These are the activations of a small network on made-up records, seen along a few directions, one row for each record.
Each row is followed by the record's values for the fields G, C, S, D.
Not every record has every field; a missing one is left out.
Other fields move the rows too, some of them a lot.
In the rows, zero is written as 500.
Random noise pushes rows far along 7 fixed directions. That doesn't count. These rows show it; they differ only by the noise:
562, 388, 335, 492, 733, 427, 690, 366, 417, 236, 390, 606, 638, 512, 497, 501, 562, 666, 533, 468, 585
426, 419, 485, 533, 494, 426, 648, 475, 325, 470, 418, 593, 447, 662, 329, 386, 332, 622, 684, 408, 550
536, 488, 514, 412, 597, 626, 384, 442, 417, 527, 482, 469, 642, 415, 388, 604, 499, 519, 507, 556, 612
562, 495, 440, 485, 539, 566, 490, 505, 361, 507, 456, 453, 600, 497, 486, 550, 551, 510, 366, 426, 664
389, 486, 550, 486, 389, 528, 344, 551, 468, 664, 459, 478, 439, 355, 637, 442, 483, 384, 474, 534, 502
426, 549, 407, 527, 579, 480, 663, 527, 502, 326, 427, 500, 558, 493, 752, 433, 475, 475, 335, 567, 426
448, 539, 553, 656, 489, 461, 507, 497, 600, 742, 463, 374, 610, 318, 922, 374, 769, 398, 381, 570, 458
420, 475, 523, 525, 324, 529, 449, 537, 374, 719, 448, 455, 402, 482, 432, 439, 489, 448, 533, 363, 566
565, 382, 412, 403, 635, 530, 481, 402, 334, 376, 427, 585, 586, 493, 290, 579, 467, 624, 584, 445, 673

336, 644, 705, 584, 570, 400, 748, 426, 666, 431, 499, 548, 584, 562, 498, 418, 433, 621, 739, 586, 243
G: g1 / S: s2 / D: d1
408, 523, 193, 324, 574, 661, 722, 399, 641, 162, 425, 477, 438, 415, 228, 626, 475, 512, 430, 441, 322
G: g2 / S: s2 / D: d1
160, 576, 741, 290, 527, 548, 220, 542, 768, 416, 528, 608, 442, 208, 620, 509, 195, 407, 714, 903, 188
G: g1 / S: s2 / D: d1
813, 525, 557, 677, 637, 610, 558, 342, 371, 603, 576, 364, 811, 758, 304, 653, 661, 640, 559, 457, 710
G: g1 / C: c1
454, 523, 420, 364, 473, 704, 429, 390, 644, 425, 510, 419, 494, 273, 428, 655, 462, 351, 521, 633, 326
G: g2 / C: c1
544, 596, 467, 436, 273, 638, 373, 647, 456, 611, 530, 360, 397, 490, 484, 530, 493, 324, 279, 414, 562
G: g1 / C: c1
520, 136, 292, 550, 586, 108, 747, 391, 330, 244, 359, 837, 383, 625, 559, 223, 428, 704, 789, 372, 651
G: g2 / S: s1 / D: d2
318, 479, 257, 326, 319, 539, 695, 486, 575, 346, 401, 532, 226, 338, 285, 479, 522, 437, 491, 242, 360
G: g2 / S: s2 / D: d1
494, 467, 451, 388, 507, 469, 357, 586, 512, 506, 448, 560, 478, 310, 519, 528, 560, 465, 382, 490, 586
G: g2 / C: c2
612, 641, 530, 447, 502, 763, 594, 559, 370, 540, 610, 274, 599, 740, 121, 630, 427, 537, 364, 453, 625
G: g1 / S: s1 / D: d1
382, 561, 461, 401, 590, 565, 736, 450, 399, 229, 442, 604, 604, 611, 222, 553, 187, 660, 660, 528, 403
G: g2 / S: s2 / D: d1
535, 479, 354, 595, 554, 396, 755, 355, 516, 280, 462, 579, 446, 546, 618, 493, 559, 525, 565, 346, 386
G: g2 / S: s1 / D: d2
617, 306, 318, 452, 553, 520, 429, 332, 506, 267, 458, 592, 448, 435, 574, 576, 546, 439, 553, 589, 474
G: g1 / C: c1
460, 369, 356, 325, 388, 575, 217, 434, 666, 534, 484, 505, 279, 122, 544, 561, 672, 378, 493, 460, 412
G: g1 / S: s1 / D: d1
611, 599, 459, 476, 588, 561, 600, 533, 416, 470, 447, 388, 742, 478, 431, 586, 604, 584, 304, 348, 682
G: g2 / S: s2 / D: d1
409, 426, 489, 470, 395, 366, 451, 543, 430, 401, 439, 660, 328, 479, 548, 419, 295, 528, 638, 468, 528
G: g1 / C: c1
514, 345, 489, 681, 520, 99, 772, 498, 359, 509, 418, 673, 451, 789, 424, 177, 524, 759, 710, 207, 661
G: g2 / S: s2 / D: d2
627, 462, 563, 528, 396, 489, 117, 612, 387, 757, 548, 458, 510, 369, 739, 486, 637, 392, 230, 513, 839
G: g1 / S: s1 / D: d1
398, 672, 621, 660, 342, 505, 675, 461, 637, 711, 566, 386, 393, 640, 507, 409, 491, 434, 595, 526, 245
G: g1 / S: s1 / D: d2
375, 602, 661, 380, 706, 553, 428, 460, 760, 401, 524, 469, 701, 251, 587, 579, 461, 528, 569, 789, 338
G: g1 / S: s2 / D: d1
235, 769, 681, 638, 264, 621, 671, 555, 537, 665, 539, 345, 436, 530, 628, 449, 285, 365, 545, 539, 191
G: g2 / S: s1 / D: d1
541, 453, 459, 465, 429, 552, 367, 445, 335, 564, 502, 540, 459, 480, 385, 583, 491, 477, 530, 391, 631
G: g2 / S: s1 / D: d2
480, 565, 412, 493, 431, 594, 633, 494, 445, 459, 510, 474, 464, 585, 323, 495, 392, 492, 523, 494, 468
G: g2 / C: c1
439, 388, 499, 739, 570, 257, 810, 389, 452, 313, 407, 682, 466, 700, 740, 245, 404, 662, 692, 576, 419
G: g1 / S: s1 / D: d1
405, 509, 684, 465, 318, 559, 227, 514, 524, 619, 561, 565, 280, 506, 193, 657, 397, 451, 747, 421, 353
G: g1 / C: c2
479, 466, 489, 447, 469, 460, 499, 458, 355, 416, 453, 550, 527, 460, 364, 564, 432, 642, 612, 368, 575
G: g1 / S: s1 / D: d2
324, 654, 517, 406, 537, 636, 670, 395, 674, 462, 500, 423, 697, 299, 310, 636, 541, 560, 645, 503, 276
G: g2 / S: s2 / D: d2
234, 673, 600, 548, 314, 497, 745, 585, 494, 554, 500, 511, 337, 703, 336, 343, 216, 502, 650, 471, 265
G: g2 / S: s2 / D: d1
400, 678, 589, 646, 346, 511, 585, 559, 443, 560, 558, 443, 455, 647, 611, 490, 384, 419, 507, 403, 342
G: g2 / S: s1 / D: d2
615, 546, 210, 542, 493, 582, 844, 490, 538, 342, 459, 364, 511, 661, 536, 517, 577, 471, 208, 460, 459
G: g1 / C: c1
503, 655, 145, 407, 356, 698, 761, 463, 602, 280, 432, 267, 444, 272, 429, 720, 872, 421, 144, 131, 381
G: g1 / S: s1 / D: d1
431, 680, 654, 503, 316, 652, 314, 519, 495, 856, 510, 302, 619, 201, 446, 676, 714, 407, 462, 326, 541
G: g2 / S: s2 / D: d2
708, 490, 272, 444, 542, 628, 555, 475, 460, 406, 511, 385, 517, 631, 376, 616, 534, 468, 292, 479, 645
G: g1 / C: c1
554, 482, 334, 635, 687, 320, 940, 479, 506, 279, 444, 519, 657, 582, 749, 344, 587, 619, 387, 532, 536
G: g2 / C: c1
568, 433, 277, 567, 526, 414, 684, 429, 520, 485, 426, 496, 468, 459, 473, 494, 764, 559, 399, 275, 578
G: g2 / S: s2 / D: d2
441, 563, 516, 593, 503, 466, 729, 522, 641, 705, 503, 375, 517, 659, 423, 390, 613, 577, 533, 468, 420
G: g1 / S: s2 / D: d1
276, 512, 454, 448, 434, 437, 674, 491, 583, 393, 470, 547, 403, 520, 210, 418, 336, 566, 698, 417, 290
G: g2 / S: s2 / D: d2
599, 570, 686, 593, 552, 588, 535, 342, 515, 619, 563, 399, 607, 700, 281, 618, 584, 526, 640, 495, 471
G: g1 / S: s2 / D: d2
490, 560, 570, 457, 521, 731, 337, 301, 704, 796, 544, 324, 654, 162, 335, 643, 752, 459, 619, 554, 447
G: g2 / S: s2 / D: d1

Which values does each new row have?
406, 496, 382, 344, 373, 488, 446, 632, 585, 254, 463, 585, 210, 424, 440, 601, 441, 387, 352, 363, 311
G: g1 / C: c2
312, 509, 447, 499, 686, 351, 707, 525, 802, 325, 447, 549, 474, 506, 747, 291, 443, 549, 527, 792, 216
G: g1 / S: s2 / D: d1
561, 347, 465, 279, 645, 636, 176, 369, 467, 432, 521, 588, 529, 326, 358, 586, 331, 467, 591, 779, 630
G: g2 / S: s1 / D: d1
432, 447, 455, 658, 173, 451, 445, 473, 445, 784, 434, 481, 391, 318, 917, 405, 661, 302, 403, 346, 499
G: g2 / S: s1 / D: d2
503, 733, 458, 643, 434, 725, 915, 331, 559, 454, 509, 307, 574, 680, 120, 697, 622, 517, 583, 285, 209
G: g2 / C: c2
538, 496, 625, 667, 425, 516, 449, 510, 499, 730, 570, 378, 537, 560, 787, 335, 505, 343, 375, 682, 492
G: g2 / S: s1 / D: d2
473, 564, 543, 503, 505, 451, 551, 666, 428, 409, 520, 527, 529, 598, 586, 446, 337, 559, 404, 555, 528
G: g1 / C: c1
610, 378, 289, 349, 697, 380, 522, 468, 372, 61, 412, 667, 539, 427, 402, 640, 511, 726, 439, 329, 702
G: g1 / S: s1 / D: d1
573, 597, 538, 448, 652, 590, 498, 549, 464, 393, 559, 486, 641, 645, 282, 662, 388, 629, 370, 536, 599
G: g1 / S: s2 / D: d1
479, 708, 600, 519, 573, 714, 666, 475, 681, 591, 596, 223, 661, 512, 479, 502, 564, 463, 463, 691, 362
G: g1 / S: s1 / D: d1
472, 616, 661, 541, 382, 610, 394, 691, 472, 793, 600, 376, 461, 668, 379, 461, 513, 467, 421, 456, 548
G: g1 / S: s2 / D: d1
628, 342, 392, 499, 517, 427, 351, 418, 446, 419, 480, 627, 399, 489, 434, 566, 567, 554, 562, 435, 641
G: g1 / C: c1
565, 340, 446, 251, 360, 579, 100, 539, 289, 509, 521, 646, 235, 480, 142, 684, 305, 454, 547, 357, 747
G: g1 / S: s1 / D: d2
535, 700, 465, 461, 530, 592, 376, 672, 610, 509, 544, 307, 589, 344, 676, 667, 773, 412, 36, 423, 566
G: g1 / S: s2 / D: d1
680, 534, 299, 495, 610, 603, 713, 489, 333, 291, 468, 451, 695, 583, 550, 531, 508, 585, 215, 470, 635
G: g2 / S: s1 / D: d1
541, 454, 501, 557, 452, 451, 469, 439, 359, 457, 452, 573, 474, 611, 431, 531, 531, 553, 534, 369, 549
G: g1 / S: s2 / D: d2
405, 611, 663, 566, 475, 448, 683, 529, 490, 536, 504, 520, 514, 744, 160, 497, 384, 667, 765, 396, 402
G: g1 / C: c2
634, 460, 438, 451, 345, 588, 369, 692, 355, 537, 570, 441, 258, 759, 373, 498, 270, 369, 258, 481, 661
G: g1 / C: c1
550, 449, 314, 313, 455, 507, 311, 617, 470, 468, 407, 506, 466, 189, 646, 571, 712, 400, 135, 349, 690
G: g2 / S: s2 / D: d1
